Each row below holds a small network's activations on one input, seen along a few directions.
Each table varies a few parts of the input and shows all the possible inputs, shuffled.
Descriptions start from the smaller parts, as in this example, which fits no table here: values(3) and (point or ring(9) or (line(4) and ring(8))).
Shared parts are said once, and a part with two or three values counts as separate values.

Other details of the inputs shift rows strongly along two fixed directions, in all tables alike. That doesn't count.

A family of inputs:
row 1: [63, 27, 4, 13, -9, -10, -68, -11, -1, 15, -33]
row 2: [-1, 27, 0, -56, -5, 10, 30, 6, -19, -57, -26]
row 3: [-3, -6, -13, -80, -5, 22, 14, 23, -1, -22, -27]
row 4: [57, 32, 10, 15, 6, -12, -68, 1, -2, 17, -37]
row 5: [-9, 4, -1, 35, -8, -20, 23, -15, -6, -5, 15]
row 6: [4, 27, -16, -73, 7, 18, 8, 21, -20, -44, -3]
row 7: [34, 29, 36, 24, 3, 20, -56, -2, 16, 24, -61]
row 8: [-8, 2, -3, 31, -6, -10, 19, -15, -7, -9, 29]
row 9: [-8, 8, 7, 36, 9, -12, 13, -3, -7, -5, 21]
row 10: [-1, -2, -3, -71, -4, 33, 27, 15, -2, -32, -33]
row 11: [-18, -26, -5, 1, -1, -6, 6, 5, 9, 21, 13]
row 12: [-16, -27, -6, 4, 1, -5, 1, 0, 6, 23, 17]
row 13: [-14, -4, -6, 20, 1, -24, 7, -1, -7, 1, 19]
row 14: [-19, -23, 1, 20, 1, 4, 15, -11, 8, 10, 14]
row 15: [-6, -1, -11, 12, 3, -11, 0, -2, -5, 2, 41]
row 16: [51, 3, 7, 3, -2, 4, -71, -7, 15, 33, -46]
row 17: [-10, -3, -13, 21, -6, -27, 10, -7, -7, 5, 21]
row 18: [-18, -21, 7, 17, -2, 0, 19, -5, 11, 12, 8]
row 19: [-6, 10, 3, 33, 11, -4, 10, -2, -3, -6, 30]
row 20: [-14, -30, -7, -1, 2, 0, 7, 9, 8, 21, 11]
row 21: [-17, -23, 6, 16, -2, 2, 21, 0, 12, 12, 5]
row 22: [-17, -21, 5, 17, 0, 2, 15, -10, 7, 13, 11]
row 23: [-20, 14, -1, -64, 4, 31, 6, 23, -4, -20, -25]
row 24: [-4, 6, 0, 29, 3, -5, 13, -11, -3, -8, 36]
Each input here is: values(2) and (point or line(5) or ring(6)).
The inputs of row 1 and row 8 match in every part but the values(2) part. If row 13 is changed in the same way as row 1 into row 8, which row does it become?
Answer: row 2
A walk changes only the line(5) part. It starts at row 14 and steps to row 22. List the rest of the walk in order.
Answer: row 18, row 21, row 10

A family of inputs:
row 25: [23, -19, 12, -40, 1, 31, -32, 15, 24, 25, -57]
row 26: [-36, -17, -16, -11, 0, -8, 45, 3, -10, -18, 37]
row 27: [-39, -7, -16, -12, 4, -5, 44, 9, -12, -20, 41]
row 28: [34, 20, 0, -35, -5, 10, -22, 1, -3, -16, -33]
row 29: [11, -4, 19, 85, 2, -21, -26, -19, 15, 41, 12]
row 30: [-37, -16, -16, -12, 0, 1, 45, 0, -8, -18, 40]
row 31: [28, 27, 6, -29, -3, 11, -14, 4, -4, -20, -40]
row 32: [11, -5, 19, 88, 3, -18, -28, -21, 15, 42, 12]
row 33: [-40, -8, -15, -11, 5, -7, 43, 7, -13, -21, 39]
row 34: [27, 26, 8, -27, -4, 12, -15, 2, -4, -19, -40]
row 35: [-36, -16, -17, -14, -2, -4, 46, 3, -10, -18, 38]
row 36: [13, -15, 5, -48, -6, 24, -32, 11, 18, 24, -58]
row 37: [15, -10, 7, 76, 0, -29, -29, -15, 11, 43, 19]
row 38: [30, 28, 0, -38, -2, 10, -22, 7, -9, -20, -31]
row 39: [11, -2, 10, 73, 5, -23, -32, -13, 10, 38, 21]
row 40: [26, 26, 7, -32, -2, 11, -13, 2, -6, -21, -42]
row 41: [-40, -7, -14, -13, 4, 3, 43, 5, -12, -21, 42]
What is each input in this table made of?
Answer: values(2) or (values(3) and line(5))
Which of the alternatives is row 41?
Answer: values(3) and line(5)

A family of inputs:
row 42: [9, 30, -7, -48, -4, 9, 7, 6, -16, -41, -13]
row 43: [37, 19, 15, 65, 0, -23, -51, -17, 6, 30, -4]
row 44: [-30, -21, -12, 6, 0, -8, 24, 3, -1, 5, 30]
row 45: [9, 23, -6, -37, -4, 8, 12, 1, -14, -38, -10]
row 46: [8, 8, 4, -39, -4, 16, 1, 7, 0, -15, -31]
row 47: [-29, -19, -10, 6, 3, -4, 23, 2, -2, 5, 34]
row 48: [33, 16, 2, -43, -5, 17, -21, 5, 0, -13, -38]
row 49: [-34, -15, -5, 11, 5, 1, 26, 4, 0, 3, 29]
row 50: [-32, -18, 0, 12, 3, 2, 30, 1, 3, 1, 26]
row 51: [38, 18, 15, 66, 4, -23, -48, -13, 5, 28, -5]
row 52: [-35, -17, -5, 9, 1, -4, 27, 5, 0, 6, 25]
row 53: [31, 11, 2, -42, -6, 13, -22, 4, 0, -11, -42]
row 54: [12, 5, -4, -40, -4, 15, -2, 3, -3, -15, -19]
row 55: [32, 0, 18, 67, 6, -13, -58, -13, 18, 50, -8]
row 56: [-30, -24, -4, 8, 0, -6, 31, 0, 4, 4, 23]
row 57: [37, -2, 19, 70, 2, -11, -54, -16, 20, 49, -10]
row 58: [-28, -26, -9, 6, -1, -6, 27, -3, 0, 4, 27]
row 59: [33, 15, 0, -39, -6, 16, -22, 3, 0, -11, -36]
row 60: [5, 12, 2, -47, -2, 15, -1, 13, -4, -17, -30]
row 61: [29, 19, -1, -51, -2, 16, -22, 10, -3, -15, -37]
row 62: [33, -6, 14, 64, 1, -21, -59, -14, 16, 53, -12]
row 63: [-30, -15, -7, 9, 6, -1, 24, 4, 0, 3, 34]
row 64: [-33, -21, -8, 6, 2, -8, 26, 2, 0, 6, 25]
row 65: [-35, -16, -4, 10, 6, 1, 25, 3, 0, 4, 28]
row 66: [27, 16, 0, -43, -4, 12, -22, 8, 0, -9, -45]
row 67: [34, -5, 16, 66, 1, -22, -59, -12, 17, 53, -11]
row 68: [37, -8, 15, 66, -3, -18, -54, -16, 19, 51, -13]
row 69: [28, 15, 8, -28, -6, 15, -22, 3, 4, -5, -46]
row 70: [8, 9, 1, -35, -2, 20, 1, 6, -1, -17, -25]
row 71: [-29, -20, -4, 9, 4, 2, 27, -2, 2, 2, 31]
row 72: [-28, -17, -11, 7, 1, -4, 23, 3, -1, 4, 35]
row 73: [37, 18, 15, 65, 1, -23, -50, -15, 5, 27, -3]
row 74: [-29, -23, -7, 9, -2, -6, 31, -1, 3, 4, 23]
row 75: [29, 30, 0, -31, -2, 7, -10, 0, -12, -30, -29]
row 76: [10, 9, 0, -45, 0, 20, 2, 7, -1, -21, -21]
row 77: [-23, 1, -8, 18, 4, -14, 28, 1, -11, -12, 37]
row 78: [-33, -21, -6, 7, 2, -9, 27, 5, 1, 6, 25]
row 79: [28, 31, 0, -33, -5, 8, -11, -3, -10, -29, -28]
row 80: [-25, 0, -7, 17, 3, -14, 28, -1, -11, -13, 37]
row 81: [-34, -21, -1, 10, 0, -2, 31, -1, 2, 4, 22]
row 82: [30, 30, 0, -30, -3, 6, -11, -1, -11, -28, -29]
row 83: [-36, -18, -4, 8, 2, -4, 27, 3, 0, 6, 24]
row 84: [-30, -16, -4, 8, 7, -1, 24, 5, 0, 3, 34]
row 85: [-22, -2, -7, 19, 2, -12, 33, -4, -11, -13, 34]
row 86: [-34, -15, -2, 10, 6, 0, 26, 5, 0, 3, 28]
row 87: [9, 24, -6, -39, -6, 9, 11, 0, -13, -37, -12]
row 88: [9, 2, -1, -36, -4, 10, -1, 3, 0, -11, -29]
row 89: [6, 7, 3, -31, -1, 19, -1, 4, 0, -13, -24]
The inputs of row 63 and row 57 match in every part but one. If row 55 is changed in the same way as row 63 into row 57, which row does it become?
Answer: row 71
The inputs of row 45 and row 73 match in every part but one. If row 46 is changed in the same way as row 45 into row 73, which row does it become?
Answer: row 60
What is each input in this table made of?
Answer: values(2) and (line(6) or (values(3) and ring(6)))
Which other rows does row 69 become when the values(3) part takes its other values? List them by row number.
Answer: row 46, row 81
